These are the activations of a small neural network, seen along a few directions. Each row is one input.
Each table varies a few parts of the input and shows all the possible inputs, shuffled.
Descriptions start from the smaller parts, as in this example, which fits no table here: one of 3 separate values, together with either a single point or one of 11 places around a ring or (one of 4 places along a line, together with one of 8 places around a ring).
Shared parts are said once, and a part with two or three values counts as separate values.

A family of inputs:
row 1: [ 15  16  -1  25  -3  37 -71  11 -16  -7 -28 -48  26]
row 2: [ -3 -22  10   5   0   7 -46 -37  36  49  26  51 -15]
row 3: [-12 -14 -30   7 -20  -1  21  39 -16  56 -16 -26  37]
row 4: [-44  -9 -26  23 -38  -9  41  12 -12  39  -4 -35  33]
row 5: [-36 -20  17  22 -19  -1 -23 -59  40  32  40  37 -20]
row 6: [  6  -4  17 -59  31 -34 -42  61 -38 -17  13  23 -11]
row 7: [  3  -1  14 -38  31 -44  -6  45 -28 -38  -7  39 -27]
row 8: [ 49   4  -5  -6  11  -3 -29 -17  39  15  28  36 -64]
row 9: [  3  -3  20  32   0  27 -40 -16   2   1 -50 -39  34]
row 10: [  8  12   8  21   5  26  24 -39  30 -57 -35 -57  13]
row 11: [ 11   3 -18  -8   0  12 -81  -9  20  42  35  37 -20]
row 12: [-55  -1  35 -20  -3 -39  41 -19  -8 -31  -2  54  22]
row 13: [-12  -6  21  20 -20  -1  18 -69  57  15  42  49 -12]
row 14: [ -2  11  24  38 -12  17  18 -55  19 -32 -36 -43  43]
row 15: [-13  10  22 -25  42 -24  36  13 -29 -36  -9  64 -20]
row 16: [-28  -6  -3 -33  25 -28 -61  49 -39  -5  10  40  19]
row 17: [-18  -2 -26  16 -42  -7  84  -1  -2  18  -2 -25  43]
row 18: [ 49  15  17  -3   5  33 -56  15 -16 -21 -22 -68  -1]
row 19: [ 46   6  -3 -33   9   7 -64  -1  24  32  41  20 -49]
row 20: [ -3  -4   5   3   4   8  25 -51  73  -2  47  38 -43]
row 21: [ 40  -1 -45  -3 -19  -7  41  57 -29  10  -3 -42 -13]
row 22: [ 45  22   9  34  23  41  13 -37  -8 -43 -44 -39   1]
row 23: [ 55  14   9  19   8  24 -25  -4  -9 -44 -39 -57 -11]
row 24: [ 36   8   4  13  23  17  12 -47  42  16  37  58 -56]
row 25: [  2   6 -49   0 -20   8 -15  65 -36  45   9 -38  30]
row 26: [-27   1  23  44 -13  14 -20 -41   7 -10 -36 -50  31]
row 27: [-78 -18  28 -12   1 -39  -2  -8 -21 -11  -1  41  12]
row 28: [ 28   8 -44  13  -8  14  85  26 -31  13  -8 -21  -4]
row 29: [ 38   2 -33 -28 -15   3   4  72 -37  31  17 -56   0]
row 30: [ -8  -3 -45  -1 -28   3  94  19   7  -7   5 -38  11]
row 31: [-49   2  21 -39  16 -31  49   5   5 -54   2  42  -9]
row 32: [-45 -26  25 -27  24 -31 -26  20 -26   2  -9  55  21]
What is each input in this table made of?
Answer: one of 4 separate values, together with one of 8 places around a ring
Changing only the place on the ring of 8 turns row 9 into row 18. The same change can be made to row 32. Which row results?
Answer: row 6
Change only the choice among 4 separate values in row 14. List by row number the other rows that result.
Answer: row 12, row 13, row 17
Change only the choice among 4 separate values in row 21. List by row number the other rows that result.
Answer: row 7, row 8, row 23

A family of inputs:
row 33: [  2   9   9   6  -2  10   6 -10   4 -31 -21 -36  18]
row 34: [ 23  -1 -23 -16   3  -4   5  53 -36  14  -7 -20   3]
row 35: [-40 -14  17 -18  15 -29 -23   0  -7   9  13  70  -1]
row 36: [-27  -7  19   0  18 -15  17 -30  13  -7  12  67 -15]
row 37: [ -3  -7   7 -49  21 -34 -33  22   7  11  47  74 -46]
row 38: [ 32   9 -20  38 -18  39  -8 -19  17  14  -8 -53   6]
row 39: [  2   5 -28  14 -18   9  47   9  -5   5  -6 -32  11]
row 40: [  1  -1 -16  12 -14   3  49   5  -3   3 -12 -26   7]
row 41: [-23 -10  15 -19   5 -24  12 -29  36   0  45  65 -36]
row 42: [-11  -7 -16  -3 -13  -7  11  35 -24  21 -10 -25  24]
row 43: [  3   1  29  21  18  18 -41 -63  35   2   5  44 -22]
row 44: [ -5   3  -1  12  -8  -1  39  -1 -12 -15 -19 -22  11]
row 45: [ 26   8   8  35  -7  29 -18 -31  10  -7 -24 -44   5]
row 46: [-10   0 -28  -1 -18   0  10  39 -26  23  -3 -31  27]
row 47: [-17  -3  -1  -3  -8 -11   2  30 -33   2 -17 -21  27]
row 48: [-36 -17  13 -37   3 -37 -28   1  17  14  46  68 -22]
row 49: [ 16  10  11  22   0  26 -27 -27  16 -27 -24 -50   8]
row 50: [ 10   7   5  19  -8  12  16 -14  -2 -12 -22 -31  16]
row 51: [ 17   2 -11  19 -14  16  26  -8   7   7 -14 -34  12]
row 52: [ 17   8 -23  21 -19  23  25  -3   5  10  -7 -40  16]
row 53: [  6  -3  25   1   5   9 -44 -60  58  10  39  43 -44]
row 54: [-12   5   2   0  -2  -2  29   4  -6 -34 -19 -27  13]
row 55: [ 23   6 -35 -14  -2   3   5  56 -37  16   0 -26   7]
row 56: [  8   5  -4 -27  13  -9 -12  52 -37 -24 -14 -20   7]
row 57: [-12  -2  27   5  18  -1  -7 -46  24  -2   9  61 -11]
row 58: [ -9  -6  22 -14   5 -10 -11 -44  48   5  43  59 -33]
row 59: [-24  -2   3 -15  -2 -11  -7  34 -26 -18 -16 -26  28]
row 60: [ 17   3  -8 -16   8  -8  -4  49 -44  -5 -15 -16   5]
row 61: [ -7  -4  10 -30  34 -26 -28  21 -17   5  13  77 -25]
row 62: [ 32   3  -8  36 -13  33  -8 -24  19  11 -16 -48   2]
What is each input in this table made of?
Answer: one of 5 places along a line, together with either one of 2 separate values or one of 4 places along a line
Changing only the place on the line of 5 turns row 52 into row 38. The same change can be made to row 58. Which row results?
Answer: row 53
Change only the choice among 2 separate values in row 36. List by row number the other rows that result.
Answer: row 41

A family of inputs:
row 63: [  0   6 -14 -16   3  -6  44  49 -38 -43 -38 -45  34]
row 64: [ -6 -11  -8 -33  -3 -22 -48  23  21  21  48  16 -27]
row 65: [-58 -11  20 -36  -7 -42  12  12  -2 -27  19  28   2]
row 66: [-22  -8  -3 -10 -27  -7  36 -33  54  12  43   8 -16]
row 67: [ 24   2   2   7  14   4  52 -31  31   5  26  51 -39]
row 68: [ 28  -7 -15  -5 -10   2 -35  39 -26  42   3 -18   0]
row 69: [ 31  17   4  18   7  34 -12  -4  -4 -44 -39 -79   9]
row 70: [ 33   4  -8 -30  31  -4 -33  23  -2  17  23  58 -54]
row 71: [ 52  17 -31 -17  -4  18 -16  57 -32   6   0 -61   0]
row 72: [ 10  -1  26  31   0  19 -32 -29   1  -9 -36 -35  10]
row 73: [-22  -9 -22  33 -22  16  32 -35  18  41   8   7  20]
row 74: [  7  -5 -20  32 -28   8  50 -19   9  28  -6 -26   6]
row 75: [ -2 -10 -22   1  -4   6 -52  24 -14  53  15  17  13]
row 76: [-17  -4  18 -25  35 -32  27   9 -27 -33   1  67 -23]
row 77: [-18   1  22  37   2  23 -50 -42  11   3 -21   4  25]
row 78: [ 29  18 -39  26 -25  22  64   8   3 -11 -12 -64   5]
row 79: [-58  -4   7  -1   2 -21   9  14 -30   8 -15  25  43]
row 80: [ 30  13  35   0  39   6 -29 -49  20 -34  -6  50 -32]
row 81: [-14  -1  38  -9  -2  -1 -47 -45  46 -30  17   5  -8]
row 82: [-28  -8   8  -6  -1 -25  27  29 -37  -6 -31  -7  33]
Changing only one part turns row 70 into row 68. The same change can be made to row 67. Which row results?
Answer: row 74
What is each input in this table made of?
Answer: one of 4 separate values, together with one of 5 places along a line

A family of inputs:
row 83: [-31 -15   3 -60   6 -59   5  89 -67   1   0  20  13]
row 84: [  1  -8 -21  27 -23  12  18 -13  13  44  14 -13   4]
row 85: [-52 -15  29 -33  30 -35   7 -10  11 -12  16  90  -8]
row 86: [  8   0 -19   9 -24  13  23 -12  22  33  23 -15   4]
row 87: [-15 -12 -26 -33  -1 -35   5  28   4  38  52  73 -28]
row 88: [ -7  -1  16 -31  28 -13 -78  13 -10   7  34  62 -31]
row 89: [ 19   2  13   8  -2  19 -50 -19  21   4  -2 -15   6]
row 90: [  5   5 -22  -3  -3   3  19  43 -30 -23 -24 -53  19]
row 91: [  4  10  24  12  14  -1  28 -36  14 -35 -10  21 -13]
row 92: [ 27   7 -16  -4  10   5  26  42 -41 -23 -28 -35  16]
row 93: [ 26   5   9   1   7  15 -44 -13  20 -11  -3 -18 -20]
row 94: [ 44  13  11  -1  22  16 -36 -13   5 -10  -8  -1 -24]
row 95: [-25   0  23  15 -10   3  16 -51  24 -20  -4   5  17]
row 96: [-17   2  21  12   0  -3  21 -41  26 -36  -3   1 -10]
row 97: [ -4  10 -18   2 -13   7  14  38 -32  -6 -25 -51  43]
row 98: [ 16  -1 -22   4 -15  10  27  -4  23  16  21 -18 -22]
row 99: [ 12  -6  12  24  -1  19 -54 -21  11  17 -13 -13   6]
row 100: [ 35   5 -18   3  -4  14  34  -2  11  15  12   2 -27]
row 101: [-33  -7  22  31 -10   4  11 -52  16  -8 -15   7  16]
row 102: [-14   4 -21  16 -12   6   9  35 -41   9 -38 -49  39]
What is each input in this table made of?
Answer: one of 4 separate values, together with either a single point or one of 4 places along a line
Changing only the choice among 4 separate values turns row 102 into row 84. The same change can be made to row 92. Which row results?
Answer: row 100
